These are the activations of a small neural network, seen along a few directions. Each row is one input.
In each table, some parts of the input vary, and every possible input appears once, in random order.
A made-up example of a description, with smaller parts first: line(6) and (point or line(9) or (values(3) and ring(5))).
Shared parts are said once, and a part with two or three values counts as separate values.
In the rows, zero is written as 128.

Other details of the inputs shift rows strongly along two fixed directions, in all tables alike. That doesn't count.

Table:
row 1: [143 149 133 164 182 173  72 167  93  92 145 161 172]
row 2: [120 128 118  93  89  86 174  84 163 147 105  98  84]
row 3: [138 191 166 109 115  61 119 130 131  55 107 211 105]
row 4: [134 170 140 174 169 167  75 168  96  93 124 147 182]
row 5: [138  96 117  84 105 101 172  88 165 148 147 117  62]
row 6: [155 132 160 209 113 175  55 180 121  90 120 159 183]
row 7: [ 77 115 101 138 139 169 139 139 119 199 114  54 191]
row 8: [123 135 112  80  92  94 158  83 178 144 115  99  84]
row 9: [131 104 114  91  97  87 181  85 153 148 120 108  72]
row 10: [133 105 116  94  97  92 183  87 156 148 124 106  68]
row 11: [117 130 119  89  87  82 172  84 159 147 103  95  87]
row 12: [150 132 139 174 184 173  85 171  76  93 152 164 161]
row 13: [135 135 145 159 178 157  76 169  58  98 144 160 177]
row 14: [147 167 133 186 176 178  81 167 112  90 130 152 171]
row 15: [112  79  87 129 158 189 125 131 114 192 150  61 161]
row 16: [151 149 134 171 182 181  75 169 100  90 150 160 162]
row 17: [ 99 109 124  70  89  65 181  93 135 160 112 112  97]
row 18: [132 177 169  95 124  58 118 138 122  61 130 233 104]
row 19: [141  61 135  98  45  94 136  99 160 152 129 116  89]
row 20: [151 149 138 175 181 183  78 169 104  91 154 161 160]
row 21: [108 140 151 153 178 146  91 185  62 112 146 181 192]
row 22: [104  98  89 119 153 189 111 129 126 191 145  55 171]
row 23: [134 133 111  94  95 108 168  84 197 143 126 101  70]
row 24: [127 135 144 155 177 152  77 172  55  99 141 163 183]
row 25: [118 155 143 148 175 156  72 176  79 102 138 167 191]
row 26: [ 71 125  99 127 143 177 131 145 140 203 128  66 194]
row 27: [ 90 111 127  71  90  65 190  99 143 168 117 121  99]
row 28: [139 155 170  95 125  51 120 132  93  59 127 225 100]
row 29: [121  61 108 150  94 195  90 141 148 193 140  59 176]
row 30: [171 156 172 146 124  77 144 129 123  50 129 216  69]
row 31: [142 132 138 167 184 165  82 169  69  95 147 165 171]
row 32: [115 115  92 157 149 208 130 134 164 187 142  53 158]
row 33: [103 110  91 154 146 187 139 131 132 189 120  48 171]
row 34: [136 114 104  70 104 100 153  83 175 143 135 111  73]
row 35: [168 157 170 142 123  74 142 127 117  49 126 213  71]
row 36: [153 148 140 180 182 185  80 171 110  92 157 164 158]
row 37: [145 182 169 128 112  57 129 126 115  51  99 202  98]
row 38: [108 109  89 158 146 191 140 131 137 189 122  48 166]
row 39: [146 161 141 204 172 176  99 172  98  91 124 150 167]
row 40: [113 136 112  71  88  85 157  84 172 147 109  99  94]
row 41: [106 116  85 141 149 195 123 129 147 187 129  50 172]
row 42: [ 68 117 104 139 139 169 148 146 126 207 119  62 193]
row 43: [123 118 112  59  98  89 147  83 159 146 129 106  85]
row 44: [136  97 116  79 104  98 170  86 159 147 144 114  64]
row 45: [174 142 186 170  60  76 106 140 141  49  98 209  98]
row 46: [103  88  94 145 150 181 141 132 109 193 132  55 168]
row 47: [170 178 169 155 120  83 143 129 146  46 118 209  72]
row 48: [110 109  96 165 145 198 145 133 143 189 130  48 160]
row 49: [157 159 171 128 122  59 132 126  98  51 115 211  86]
row 50: [138  68 139 118  37  89 152 100 161 153 112 110  90]
row 51: [110 108 121  76  90  70 175  87 134 153 112 105  90]
row 52: [125  99 117  65 102  83 159  85 140 148 134 114  79]
row 53: [154 161 172 124 119  56 130 126  94  52 113 208  90]
row 54: [113 116  86 148 149 203 126 131 155 185 135  49 162]
row 55: [115 118 112  55  96  84 147  85 157 148 127 109  91]
Each input here is: ring(5) and (point or line(10)).
- The inputs of row 1 and row 33 match in every part but the ring(5) part. If row 36 is changed in the same way as row 1 into row 33, which row does it become? => row 47
- The inputs of row 26 and row 42 match in every part but the ring(5) part. If row 6 is changed in the same way as row 26 into row 42, which row does it become? => row 45
- A walk changes only the line(10) part. It starts at row 5 and steps to row 44. List the rest of the walk in order. => row 12, row 15, row 31, row 52, row 13, row 24, row 28, row 21
- Which other rows agree with row 27 in the ring(5) part? List them by row number. => row 9, row 10, row 17, row 30, row 35, row 46, row 49, row 50, row 51, row 53

Table:
row 56: [130  90 111  68 120 100 162  90 133 150 153 117  73]
row 57: [150 182 135 101 152 102 106 121 144  69 133 190  97]
row 58: [104 133 115 159 135 155 162 126 134 169 109  73 144]
row 59: [197 152 165 151  63  91 115 108 196  47 115 193  54]
row 60: [100  88 121 145 121 134 156 131  99 180 118  88 158]
row 61: [126 125  93 111 161 162 152 110 154 158 152  86 108]
row 62: [155  61 125 137  59 138 116 117 170 151 134  99 109]
row 63: [144 134 117  90 104  73 208  71 176 127 115 114  35]
row 64: [112 142 154 130 147 131  71 167  80 104 134 168 188]
row 65: [139 137 142 112 161 127  77 151  85  95 152 179 149]
row 66: [ 97 150 107  87 117 124 131 107 167 154 118  93 134]
row 67: [118 186 148 176 148 140 103 169 107  93 104 159 178]
row 68: [ 74  91 112 147 134 175 115 161  90 203 118  68 219]
row 69: [146 121 147 177 171 140 116 163  57  92 137 166 145]
- The inputs of row 59 and row 62 match in every part but one. If row 67 is changed in the same way as row 59 into row 62, which row does it become? => row 68
- Describe the family of inputs behind these rows. => values(2) and (point or ring(6))
- Which other rows does row 64 become when the values(2) part takes its other values? List them by row number. => row 66

Table:
row 70: [ 78 105  80 121 142 182 154 122 152 220 130  33 170]
row 71: [145 141 147 177 170 172  75 180  97  92 149 174 171]
row 72: [ 85 115  89 112 163 183 136 133 131 200 147  61 169]
row 73: [139 186 151 106 137  74 129 119 121  63 114 188  97]
row 74: [136 152 145 165 197 168  85 177  79  92 156 175 171]
row 75: [128 114 117  78 109  96 158  96 165 143 141 128  82]
row 76: [126  94 113 159 146 188 118 147 122 163 146  94 157]
row 77: [ 97 124  92 113 166 179 115 132 117 179 141  69 172]
row 78: [121 101  97 153 151 181 129 130 115 169 132  66 158]
row 79: [123 126 151 167 146 143  78 176  61 106 122 158 191]
row 80: [126 128 114  73  91  96 141  92 171 139 121 114  93]
row 81: [137 150 140 169 149 171  64 167 109 101 132 149 181]
row 82: [138 109 124 112  89 100 174  98 164 138 121 116  75]
row 83: [ 97 105 129  68  99  69 177  98 123 159 123 124 101]
row 84: [121 134 117  86  89  93 154  91 173 138 107 106  95]
row 85: [ 90  89 108 126 137 154 118 141  87 184 126  79 185]
row 86: [ 97  99  96 132 123 186 121 135 157 200 140  58 171]
row 87: [101 152 118 149 176 168 123 154 108 143 133 113 175]
row 88: [ 96  96  89 146 126 185 156 126 150 214 123  33 161]
row 89: [ 87  72 117 134 107 160 131 141 117 206 129  65 182]
row 90: [161 159 151 125 134  79 138 116 109  60 123 185  79]
row 91: [166 144 154 196 171 171  62 179  76  65 139 182 166]
row 92: [139 103 119  83  79 101 135  90 175 142 131 110  84]
row 93: [139  93 125 104  78 106 159  94 175 148 133 114  74]
row 94: [159 137 150 205 148 171  80 168  93  85 126 152 164]
row 95: [134 141 136 182 184 168 117 165  82 109 141 144 160]
row 96: [142 174 158 127 113  80 133 130 145  69 113 194  99]
row 97: [117 138 120  95 115  88 186  94 154 144 118 113  82]
row 98: [102 108  87 140 144 179 141 121 131 195 120  40 164]
row 99: [132 127 119 102  87  93 163  90 166 139 104 101  86]
row 100: [106  96 133  81  75  74 166 104 139 159 117 122 103]
row 101: [146 147 150 183 197 169  91 178  70  83 152 180 162]
row 102: [151 142 150 191 185 170  86 178  80  82 147 182 164]
row 103: [140 105 129 120  77 102 168  97 171 139 120 114  75]
row 104: [164 158 153 108 131  81 107 123 123  57 134 204  89]
row 105: [114 131 114  73 106  94 161  96 170 147 131 123  90]
row 106: [ 94 103  90 124 135 186 127 135 150 201 140  58 171]
row 107: [167 152 156 113 116  85 103 126 132  58 131 200  89]
row 108: [145 137 177 121  86  58 108 133 103  68 110 201 112]
row 109: [132 106 110 154 163 181 104 142 103 146 143  99 160]
row 110: [118 131 126 102  79  94 160 100 184 143 114 115  94]
row 111: [161 144 164 126 105  88 112 131 146  68 136 204  89]
row 112: [175 137 161 135 100  90 108 121 134  60 126 191  82]
row 113: [135 124 126 111  75  95 156  90 172 138 104 102  87]
row 114: [115 137 148 155 172 139  86 173  42 105 129 162 189]
row 115: [119 141 123 175 164 169 126 155 110 139 125 116 168]
row 116: [133 113 118 105 103  96 181  93 158 141 124 116  75]
row 117: [165 153 154 114 139  81 123 119 108  57 134 197  78]
row 118: [ 90 113  83 123 146 179 133 121 139 198 123  41 174]
row 119: [124 156 126 169 179 163 109 155  86 117 124 121 168]
row 120: [157 165 169 153 100  82 134 131 143  66 108 194  91]
row 121: [128 118 111  61 117  94 152  86 151 142 139 113  80]
row 122: [130 160 131 156 177 167  74 165  93 100 136 153 181]
row 123: [101  99 128  75  88  70 172 100 133 161 119 124 102]
row 124: [155 175 165 132 102  79 109 126 142  54 106 194 103]
row 125: [143 108 118 105  86  99 162  89 160 135 116 104  77]
- The inputs of row 114 and row 83 match in every part but one. If row 121 is changed in the same way as row 114 into row 83, which row does it become? => row 74
- The inputs of row 97 and row 119 match in every part but one. If row 75 is changed in the same way as row 97 into row 119, which row does it become? => row 104
- Describe the family of inputs behind these rows. => values(2) and line(4) and (point or ring(6))
- Which other rows does row 76 become when the ring(6) part takes its other values? List them by row number. => row 71, row 82, row 88, row 96, row 106
- Which other rows does row 77 become when the values(2) part takes its other values? List them by row number. => row 72

Table:
row 126: [122  60  95 126 124 178 139 123 132 196 142  54 139]
row 127: [173 167 140  99 149  95 106 114 136  45 150 202  66]
row 128: [169 123 149 107 106  70 145 106 144  79 141 194  51]
row 129: [126 158 177 124  94  44 133 134 107  72  99 199 108]
row 130: [138 188 134  75 137  56 155  96 142  78 116 182  71]
row 131: [133 147 164 108  85  40 161 106 123  82  95 182  82]
row 132: [112  33  88 105  78 148 163  90 156 219 132  29 121]
row 133: [ 92 163 140 160 177 165  66 190  74 120 123 149 233]
row 134: [111  52 109 131  93 158 124 126 129 201 135  59 154]
row 135: [157 135 149 181 183 174  89 171  89  81 164 182 145]
row 136: [116 148 143 199 177 173  94 184  52 115 122 133 204]
row 137: [149 112 100 192  85 211 128 122 217 174 114  37 134]
row 138: [131  77  90  35  85  93 196  43 204 189 147  59  30]
row 139: [104 134  83 157  78 174 175  95 237 207  88   6 130]
row 140: [118 152 138 192 188 182  97 191  57 118 123 137 207]
row 141: [132 105 150 132 101 128  84 148 109 120 132 158 153]
row 142: [134 196 131  67 144  62 150  98 148  71 120 182  72]
row 143: [144 192 156 108 153  73 144 119 120  60 124 197  89]
row 144: [148 132 153  74  79  58 110 112 148  81 132 193  85]
row 145: [ 92 148 154 175 160 166  68 193  63 128 113 150 235]
row 146: [155 134 116 127 165 152 101 128 121 108 155 139 119]
row 147: [ 97 110  96  60  94  75 210  71 174 186 117  85  74]
row 148: [150 106 142 210 167 196  70 181  62 109 146 138 188]
row 149: [ 68 100  73 129 170 202 162 129 127 232 142  25 180]
- Describe the family of inputs behind these rows. => values(2) and (point or line(11))
- The inputs of row 145 and row 141 match in every part but the values(2) part. If row 130 is changed in the same way as row 145 into row 141, which row does it become? => row 146
- Which other rows does row 136 become when the values(2) part takes its other values? List them by row number. => row 148

Table:
row 150: [137 165 138 195 176 177  97 171 106  98 127 147 174]
row 151: [ 94  80 110  77  68  95 170  91 155 196 115  71 113]
row 152: [105  99  90  61 112 111 180  78 166 188 137  68  87]
row 153: [ 75  58  97 139 135 194 115 150  91 229 136  35 216]
row 154: [132 135 146 180 164 164  85 174  73 105 132 154 183]
row 155: [143 126 164 104  96  55 131 120 107  81 120 194  91]
row 156: [ 65  66  97 129 134 190 112 152  92 231 133  38 224]
row 157: [103  83  95  57 110 107 177  82 151 193 141  74  92]
row 158: [148 169 141  81 136  67 138 105 136  71 133 193  70]
row 159: [135 148 145 191 161 170  88 174  87 101 125 148 181]
row 160: [199 130 156 161  77 112 116 115 184  63 125 174  61]
row 161: [147 131 161 100 102  59 132 116 110  79 123 192  85]
row 162: [154 190 138 101 130  78 145 101 165  67 120 180  65]
row 163: [147 147 151  84 130  62 139 110 116  74 138 197  72]
row 164: [133 155 139 183 178 172  95 173  91 100 133 153 176]
row 165: [103  96  85  44 124 111 169  77 155 189 144  71  92]
row 166: [105 104  86  55 115 112 176  77 167 187 136  67  89]
row 167: [155 181 146 113 121  76 150 104 161  67 119 181  64]
row 168: [131 142 147 194 154 166  87 177  85 103 121 150 186]
row 169: [148 156 151  96 122  64 145 111 131  74 130 196  71]
row 170: [135 152 146 205 152 171  90 174 100 101 115 144 183]
row 171: [ 85  69  83 132 167 208 125 144  98 224 151  35 198]
row 172: [108 116  85  65 112 117 179  76 182 183 129  61  86]
row 173: [156 171 154 125 101  71 144 110 157  69 107 181  74]
row 174: [151 172 148 102 124  70 147 107 146  68 124 188  66]
row 175: [ 91 111 108  89  63 101 172  91 185 192  98  63 117]
row 176: [135 153 142 187 169 170  89 174  90 101 129 149 178]
row 177: [104  76 100  64  94 103 170  86 147 193 132  71  99]
row 178: [148  40 101 102  67 142 144  86 181 187 149  63  82]
row 179: [151 181 140  90 133  72 142 104 150  68 126 186  67]
row 180: [196 122 157 150  78 106 114 116 172  64 131 180  61]
row 181: [138 170 135 192 184 180  98 169 108  98 131 147 170]
row 182: [134 160 136 180 186 175  96 172  93 100 137 153 172]
row 183: [112 126  84  77 109 123 182  73 197 181 123  55  85]
row 184: [113 152 153 180 145 154  81 182  85 109 114 155 203]
row 185: [ 95  97  85 171 144 221 126 141 136 215 123  17 197]
row 186: [131 143 140 173 181 166  91 174  77 104 140 159 178]
row 187: [127 154 151 202 144 164  88 178  99 105 111 146 192]
row 188: [141 154 168 118  81  54 137 121 134  75 102 191  93]
row 189: [132 140 143 176 171 164  86 175  75 105 136 155 180]
row 190: [177 103 144 209 142 200  61 173 110  96 152 150 159]
row 191: [104  91  88  48 118 109 171  79 153 188 142  71  92]
row 192: [145 139 162 111  92  57 136 118 122  77 113 192  87]
row 193: [ 66  79  95 139 132 195 115 152 105 230 127  34 223]
- Describe the family of inputs behind these rows. => line(4) and (point or line(10))
- The inputs of row 179 and row 158 match in every part but the line(4) part. If row 188 is changed in the same way as row 179 into row 158, which row does it become? => row 151
- Which other rows agree with row 178 in the line(4) part? List them by row number. => row 153, row 155, row 156, row 157, row 161, row 163, row 165, row 171, row 177, row 191
